Each row below holds a small network's activations on one input, seen along a few directions.
In each table, some parts of the input vary, and every possible input appears once, in random order.
A made-up example of a description, with smaller parts first: one of 2 separate values, together with either a single point or one of 11 places along a line or (one of 4 places along a line, together with one of 8 places around a ring).
Shared parts are said once, and a part with two or three values counts as separate values.
In the rows, zero is written as 128.

Other details of the inputs shift rows strongly along two fixed directions, in all tables alike. That doesn't count.

A family of inputs:
R1: [163 100 106 124 148  99 138 106 120 116 117 123 149 145 161]
R2: [217 122 124 158 109  80  97 159 111 111 102 146 131 154 183]
R3: [ 78 125 139 101 127 157 158  98 133 123 176 129 144  97 134]
R4: [ 92 126 145  99 126 160 149  97 112 121 151 142 135 106 126]
R5: [129 105 119 110 144 115 132  95 128 121 144 131 148 136 162]
R6: [103 114 131 109 135 137 146 106 130 126 152 124 132 114 138]
R7: [110 119 132 109 135 141 147 115 123 124 137 126 144 114 144]
R8: [153 103 111 125 146 102 121 120 134 131 113 122 123 152 148]
R9: [ 75 171 144 138 109 163 122 162 149 152 139 116 104 104  64]
R10: [100 162 132 149 116 153 137 178 152 148 116 102 104 106  68]
R11: [158  96 111 118 147  97 121  98 118 123 119 132 131 156 156]
R12: [ 81 167 138 141 114 156 126 167 157 151 139 108 105 106  72]
R13: [138 164 113 169 120 114 102 173 153 152 108 104  98 143  62]
R14: [100 129 140 104 126 154 145  96 114 121 153 142 143 111 126]
R15: [153 118 150 143 109 123 125 143 109 104 122 159 130 120 178]
R16: [129 125 127 116 134 128 125 104 116 124 129 140 141 137 134]
R17: [117 169 123 160 117 128 105 169 153 152 118 109 104 133  64]
R18: [162 106 108 132 145 100 133 123 124 124 105 116 132 146 146]
R19: [124 107 134  98 137 138 137  92 109 120 130 146 137 130 150]
R20: [222 110 125 170 117  82  85 158 109 100  87 150 129 162 184]
R21: [ 83 126 141  99 127 160 165 101 123 119 163 130 156  94 142]
R22: [165 151 104 175 128  96  88 185 154 157  75 103  83 166  69]
R23: [ 91 128 147  97 126 160 140  99 113 124 148 146 140 111 133]
Each input here is: either one of 3 separate values or (one of 4 places along a line, together with one of 5 places around a ring).
What sort of input is R20? -> one of 3 separate values
Which other rows does R22 become when the place on the line of 4 takes its other values? List them by row number. -> R8, R10, R19
Which other rows does R17 become when the place on the line of 4 takes its other values? List them by row number. -> R5, R16, R21

A family of inputs:
R24: [158 104  86 136 166  76 124  97 129 137 117 100 133 169 125]
R25: [166 116 121 124 122 109 118 132 120 134 111 130 110 143 131]
R26: [125 136 129 149 118 133 148 150 140 123 135 122 123 108 116]
R27: [113 109 143 117 119 139 154 114 112 115 137 139 144 103 153]
R28: [119 136 134 133 131 139 148 140 137 119 140 120 138 105 134]
R29: [114 125 145  92 113 144 129 102 119 126 165 145 136 118 152]
R30: [162 124 111 148 133 112 132 144 134 116 114 110 143 132 134]
R31: [112 138 134 135 116 137 138 136 142 119 160 130 144 106 135]
R32: [118 143 134 145 116 134 126 154 152 129 152 122 123 115 125]
R33: [158 105  90 121 157  92 132 117 139 133  90 110 156 169 138]
R34: [178 106 108 140 146  98 123 134 133 116 110 117 136 145 164]
R35: [114 123 136 131 119 144 153 138 139 121 149 128 122 100 135]
R36: [ 74 149 121 127 131 146 151 117 146 147 158  91 133 105  65]
R37: [ 60 208 126 165 114 162 134 209 186 182 107  88  83 112  13]
R38: [128 169  90 164 135 116 115 184 170 167  78  91 106 149  59]
R39: [126 127 130 140 116 139 141 152 147 125 137 117 113 106 120]
R40: [107 122 145 115 121 156 127 117 125 127 132 143 112 122 109]
R41: [ 99 131 148 120 111 142 120 141 134 126 149 129 126 108 138]
R42: [110 109 145 105 132 149 136  89 113 119 137 156 125 124 141]
R43: [123 138 133 148 122 134 149 147 143 122 134 125 115 108 124]
R44: [111 151 136 139 118 142 104 129 129 134 132 143 122 133  94]
R45: [118 136 135 138 120 143 124 127 123 128 117 138 118 128  91]
R46: [ 75 139 126 102 130 165 142 149 164 158 138 104 116 111  87]
R47: [127 145 135 129 108 137 140 134 121 133 129 131 120 114 101]
R48: [168  99 119 140 135  93 126 128 113 117  98 133 129 147 164]
R49: [145 129 124 147 124 105 109 145 126 126 117 131 133 142 147]
R50: [120 118 145  97 120 142 150  99 110 124 146 147 127 113 151]
R51: [ 83  84 124  69 153 139 155  57 125 119 180 114 142 115 150]
R52: [116 127 132 137 114 142 157 136 134 117 146 126 136  98 123]
R53: [110 120 143 104 143 150 133  88 108 115 133 150 141 127 142]
R54: [152 124 121 135 143 121 101 127 121 131  98 133 118 155 116]
R55: [109 151 138 138 114 143 107 128 130 134 132 141 128 127  89]
R56: [164 127 118 134 124 105 125 130 115 128 108 135 120 144 128]
R57: [143 131 123 142 134 113  93 123 124 130 113 148 119 162 124]
R58: [105 108 150 112 122 145 151 115 115 119 141 140 129 105 164]
R59: [164 135 114 131 128 115 121 132 113 128 108 123 135 145 123]
R60: [114 111 140 111 132 144 137  92 108 117 134 157 135 123 133]
R61: [160 127 122 132 126 108 128 128 115 131 110 138 113 145 135]
R62: [149 119 124 141 137 116 113 121 119 128 101 147 110 154 121]
R63: [179 102 108 136 144 100 121 132 135 117 111 113 137 145 165]
R64: [ 98 136 148 126 113 140 122 142 132 126 147 133 127 112 141]
R65: [158 137 124 131 121 104 101 133 126 136 124 135 119 153 137]
R66: [150 120 120 129 139 128 100 125 122 128 103 128 118 155 118]
R67: [123 119 127 119 132 141 153 117 125 107 148 125 155 107 155]
R68: [146 129 126 148 127 101 106 148 129 128 114 132 124 145 149]
R69: [106 148 145 143 107 135 123 151 133 131 137 127 135 109 115]
R70: [166 137 114 131 131 109 117 134 115 128 104 124 131 147 126]
R71: [124 138 131 142 115 131 120 153 154 129 149 118 123 114 122]
R72: [146 129 127 143 137 113 122 147 121 126 100 121 127 135 143]
R73: [164 111 118 133 140  97  85 111 121 127 109 149 125 170 143]
R74: [173 125 118 127 130  89 106 114 116 131 120 145 131 162 161]
R75: [157 129 116 153 131  99 116 144 144 122 128 127 131 141 149]
R76: [117 135 131 138 116 136 138 136 139 121 158 128 149 107 131]
R77: [116 133 134 122 132 150 124 116 114 123 125 136 139 126 104]
R78: [163 108 116 129 138 105  85 109 122 124 112 145 124 174 146]
R79: [175 122 114 130 126  91 107 117 113 128 121 141 142 159 147]
R80: [161 139 117 137 122 101 104 133 119 136 122 138 130 151 132]
R81: [111 119 139 112 130 143 147 118 110 113 136 130 151 109 157]
R82: [147 116 128 145 129 107 128 144 122 125 103 131 116 135 146]
R83: [109 103 145 109 120 147 147 117 117 121 142 136 128 104 160]
R84: [112 143 143 135 122 143 130 157 133 131 120 114 119 111 120]
R85: [170 109 114 137 139  99 120 131 113 118  95 121 147 145 158]
R86: [121 147 138 115 125 142 138 126 113 131 134 132 130 117 123]
R87: [ 54 103 137  57 147 172 173  72 135 128 169 137 152  95 164]
R88: [ 80 193 115 175 129 132 124 182 171 174 122  76  74 120   8]
R89: [116 145 139 109 120 152 137 127 117 132 139 127 126 115 122]
R90: [124 121 137  91 125 148 138 103 111 123 145 132 138 115 147]
R91: [107 136 137 121 132 155 127 113 115 122 128 139 135 124 109]
R92: [ 70  96 133  73 153 143 166  52 123 122 184 118 142 109 149]
R93: [119 135 140 133 123 141 124 157 131 133 119 111 120 114 120]
Changing only one part turns R30 into R34. The same change can be made to R47. Which row results? -> R50
Changing only one part turns R42 into R62. The same change can be made to R84. Which row results? -> R72
Describe the family of inputs behind these rows. -> one of 5 places along a line, together with either one of 2 separate values or (one of 3 separate values, together with one of 4 places along a line)
Which other rows does R46 become when the choice among 2 separate values takes its other values? List them by row number. -> R51
Which other rows does R69 become when the place on the line of 5 takes its other values? List them by row number. -> R41, R49, R64, R68
